These are the activations of a small neural network, seen along a few directions. Each row is one input.
In each table, some parts of the input vary, and every possible input appears once, in random order.
A made-up example of a description, with smaller parts first: one of 3 separate values, together with either a single point or one of 11 places along a line or (one of 5 places around a ring, together with one of 6 places along a line).
Shared parts are said once, and a part with two or three values counts as separate values.
In the rows, 128 means zero.

Other details of the inputs shift rows strongly along three fixed directions, in all tables alike. That doesn't count.

Table:
x1: [117  97  87 120 184 165 144  99  89 105 123 134]
x2: [163 146  97 100 117 118 126 210  86 117 120 115]
x3: [135 152 118 134 131 126 112 121 177 143 143 135]
x4: [135 156 134 139 123 120 125 108 139 132 160 131]
x5: [127 152 143 144 111 130 142 103 116 153 152 101]
x6: [153 114  85 123 200 168 141 110 107 114  98 154]
x7: [120 153 120 137 138 124 113 123 168 142 154 127]
x8: [114 144 150 150 128 132 139 108 123 157 153  96]
x9: [112  78 166 125 110 130 125 101 147  93  77 157]
x10: [112 159 147 147 129 129 130 113 128 137 154 119]
x11: [140 115  76 108 159 155 130 100  95 100 111 144]
x12: [141 127  94 104 131 118 132 206 101 123 132 109]
x13: [ 88  53 173 138 127 140 143  96 140 119  80 126]
x14: [116  64 159 128 126 128 121 111 174 104  85 160]
x15: [156 132  90 102 123 119 130 205 111 126 126 116]
x16: [131 157 143 148 111 125 136 105 116 165 136 123]
x17: [150 110 111 105 145 128 130 176  90 139 102 119]
x18: [150 155 136 145 134 125 120 125 167 141 141 135]
x19: [135 153 142 141 122 124 127 103 127 161 138 119]
x20: [ 99  86 180 104  35  82 120 191 131  98 115 111]
x21: [121 155 150 148 118 127 139 110 111 167 147 117]
x22: [137 168 132 141 105 126 127 102 126 132 140 130]
x23: [148 103  72 112 185 154 137  99 112 111 107 162]
x24: [123 159 125 135 106 126 127 104 132 130 162 117]
x25: [118 154 122 139 133 129 115 117 162 137 151 122]
x26: [147 132 106 106 153 125 124 210  95 116 123 113]
x27: [134 153 119 136 127 132 114 115 170 139 141 130]
x28: [133 157 116 132 115 129 115 104 157 131 140 132]
x29: [150 135  96  93 126 107 119 206  91 115 148 113]
x30: [135  96  98 133 195 170 155  98  94 145  87 150]
x31: [146 158 126 138 113 118 120 105 145 132 149 137]
x32: [140 152 134 148 123 132 135 118 150 165 136 110]
x33: [ 97  55 165 131 136 129 125 106 164  99  90 154]
x34: [115 102  85 116 190 164 136 102  95 103 122 136]
x35: [127 106  83 126 195 166 154 103  93 117 107 148]
x36: [137 158 115 135 107 128 123 105 151 134 144 128]
x37: [105  60 173 132 135 135 128 104 155 133  73 144]
x38: [134  96  99 129 182 166 157  89  81 138  84 152]
x39: [126 149 123 140 141 119 118 124 167 145 155 132]
x40: [111 154 127 136 135 123 114 118 150 139 165 121]
x41: [150 159 133 141 122 123 122 110 154 133 140 138]
x42: [155 108  88 118 179 159 143  92  86  97 103 155]
x43: [138 107 122 105 147 129 134 172  71 133 118 109]
x44: [115  77 173 108  69  85 101 198 181 109 100 132]
x45: [142 106  71 109 180 157 131  99 114 108 105 157]
x46: [121 162 135 140 106 122 138 104 122 137 153 126]
x47: [157 131 110  99 130 116 127 202  77 104 136 112]
x48: [107  82 150 121  82 119 133 102 133  99  96 144]
x49: [ 92  75 179 111  56  90 107 199 161 100 105 110]
x50: [141 119 115 106 154 123 128 198  84 107 134 111]
x51: [135 157 126 144 122 129 131 115 155 148 137 135]
x52: [138 156 135 143 104 128 138  99 121 152 140 108]
x53: [113  88 170 105  37  84 116 192 150 104  99 121]
x54: [111 151 131 142 122 124 135 111 136 141 162 118]
x55: [125 166 141 141 111 127 132 105 121 132 152 124]
x56: [109 148 155 154 136 130 137 114 116 171 149 113]
x57: [ 76  65 173 131 115 130 140  99 128  99  96 142]
x58: [157 134  89 101 122 121 120 210 115 122 129 109]
x59: [116 159 150 146 138 127 125 116 134 135 156 119]
x60: [117 152 147 155 136 127 135 124 133 176 140 116]
x61: [113 143 157 148 146 128 126 114 128 168 152 106]
x62: [121 148 149 148 146 125 124 125 146 173 142 111]
x63: [151 139 111  97 126 117 125 207  71 106 133 109]
x64: [140 155 133 144 110 129 138 106 135 158 135 111]
x65: [160 139  92  92 113 102 114 207  99 116 138 117]
x66: [133 164 127 139  99 121 133 101 127 137 142 132]
x67: [134 155 140 148 141 124 122 125 158 139 151 126]
x68: [154 144  90  89 107 105 108 210 100 114 137 112]
x69: [135 162 117 134  97 124 122 103 137 130 151 123]
x70: [117 150 130 139 139 119 120 118 150 141 166 125]
x71: [ 91  73 155 115 108 124 118 102 145  92 105 146]
x72: [ 90  72 170 134 124 135 131 110 145  99  84 145]
x73: [122 149 138 145 141 123 123 116 145 138 163 125]
x74: [110  81 168 124 100 127 124  97 132  88  84 151]
x75: [ 90  75 157 116 100 128 120 100 139  87 103 140]
x76: [143 112  79 118 169 160 152  98  90 113  98 155]
x77: [139 163 132 146 126 132 125 120 155 144 136 132]
x78: [147 153 125 138 122 120 121 110 160 136 141 142]
Description of these inputs: one of 6 places around a ring, together with either one of 3 separate values or one of 10 places around a ring.
Question: The inputs of x16 and x60 match in every part but the place on the ring of 6. If x48 is changed in the same way as x16 into x60, which row does it become?
Answer: x12
Question: The inputs of x49 and x24 match in every part but the place on the ring of 6. If x67 is changed in the same way as x49 into x24, which row does it become?
Answer: x47
Question: Which other rows does x32 become when the choice among 3 separate values takes its other values? List them by row number.
Answer: x30, x37
Question: Which other rows does x19 become when the choice among 3 separate values takes its other values? List them by row number.
Answer: x16, x52

Table:
x79: [122 129 156 126  90 103 113 138 162 105 130 142]
x80: [160 146  72 109 160 135 137 181  78 151 134 118]
x81: [102 115 160 126 101 104 111 142 157 128 142 123]
x82: [144 104 117 104 123 116 129 212 100 132 104 115]
x83: [139 164 120 143 139 129 119 117 163 130 144 140]
x84: [132 124 156 128  94 108 107 144 171 126 119 130]
x85: [125 113 153 128  97 105 112 143 173 135 123 127]
x86: [122 157 113 137 134 137 128  95 143 133 156 119]
x87: [134 162 126 139 141 127 122 100 135 130 161 132]
x88: [103  88 109 131 181 173 157  65  91 113 105 136]
x89: [117 117 175 141 102 113 127 146 152 148 116 112]
x90: [113  52 147 125 138 146 138 117 132 109  63 150]
x91: [118 107 119  99 123 117 128 213  73 121 127  95]
x92: [107  62 147 117 145 138 124 124 132  88  87 146]
x93: [123 127 163 131  72 109 125 128 134 126 119 132]
x94: [121  85 116 135 190 163 155  80 104 136  95 143]
x95: [115  87 121 138 193 171 149  85 108 124 103 140]
x96: [ 97  53 144 117 126 144 149 105 103 104  70 132]
x97: [129 124 145 121  69 108 115 130 158 116 126 126]
x98: [129 164 139 151 148 137 130 115 130 152 155 116]
x99: [115  57 152 119 132 145 136 106 117  96  61 161]
x100: [107 127 182 136  99 111 119 144 135 128 133 115]
x101: [155 141  84 112 173 137 126 181 103 128 140 113]
x102: [130 161 115 139 128 134 128  93 135 128 160 123]
x103: [130 164 112 142 126 135 132 100 132 160 145 126]
x104: [166 160  66 102 147 129 128 176  88 106 147 130]
x105: [132  94  91 118 172 150 133  91 124 122 109 153]
x106: [105 126 175 135  85 107 124 134 123 123 141 113]
x107: [159 148  79 112 150 141 149 160  57 133 132 107]
x108: [148 160 121 136 133 129 117 102 153 137 141 140]
x109: [119 125 178 140  98 111 124 145 145 142 116 115]
x110: [101 113 177 139 107 113 125 146 146 143 134 112]
x111: [132 162 129 140 145 131 119 105 143 131 155 132]
x112: [138 166 138 148 141 133 134 102 123 154 141 125]
x113: [140 160 103 132 118 132 124  99 153 141 147 124]
x114: [145 166 127 145 128 132 134  94 127 147 139 140]
x115: [ 86  51 153 118 145 139 139 123 104 110  94 136]
x116: [157 147  74 111 164 128 127 186 113 126 141 126]
x117: [126 126 168 138  91 113 119 145 155 136 111 128]
x118: [160 154  74 103 156 131 128 173  72 113 155 115]
x119: [126 148 125 143 152 132 124 108 152 146 156 127]
x120: [128 162 103 136 125 134 128 101 156 127 148 133]
x121: [116 100  87 121 171 157 135  84 126 102 110 158]
x122: [142 113 105  96 101 121 132 205  89 118 105 108]
x123: [123 129 156 131  66 113 128 132 140 128 119 124]
x124: [150 159 118 135 129 125 121  95 146 135 146 142]
x125: [135 154 118 145 142 130 122 117 169 135 142 137]
x126: [129 106  88 122 157 159 143  79 121  90 108 159]
x127: [117 119 144 121  82 105 107 136 164 129 128 124]
x128: [126 158 127 146 144 129 138 105 123 172 152 118]
x129: [126 155 110 138 141 127 123 108 158 138 154 142]
x130: [119 127 178 135  88 102 127 134 129 135 123 120]
x131: [122 161 122 145 137 133 138  96 119 165 150 114]
x132: [107  57 153 118 125 136 145 102  89  96  75 143]
x133: [130 117 104  89 118 108 113 223  93 110 135 101]
x134: [146 151 118 141 137 129 119 114 165 148 139 130]
x135: [138 165 120 140 138 130 120 107 157 124 145 147]
x136: [129 167 137 147 141 130 133 103 114 146 163 120]
x137: [161 121 102  86  99 104 115 213  92 103 123 116]
x138: [103 123 170 136  81 113 129 132 128 123 137 108]
Question: What do these inputs look like to the network?
Answer: one of 6 places around a ring, together with one of 10 places around a ring
Question: The inputs of x108 and x137 match in every part but the place on the ring of 10. If x135 is changed in the same way as x108 into x137, which row does it become?
Answer: x104
Question: The inputs of x120 and x125 match in every part but the place on the ring of 10. If x88 is changed in the same way as x120 into x125, which row does it become?
Answer: x95
Question: A walk changes only the place on the ring of 6. It starts at x84 and steps to x83. List the rest of the walk in order.
Answer: x92, x98, x109, x117
Question: Which other rows does x102 become when the place on the ring of 10 takes its other values? List them by row number.
Answer: x81, x86, x87, x92, x101, x111, x118, x119, x133
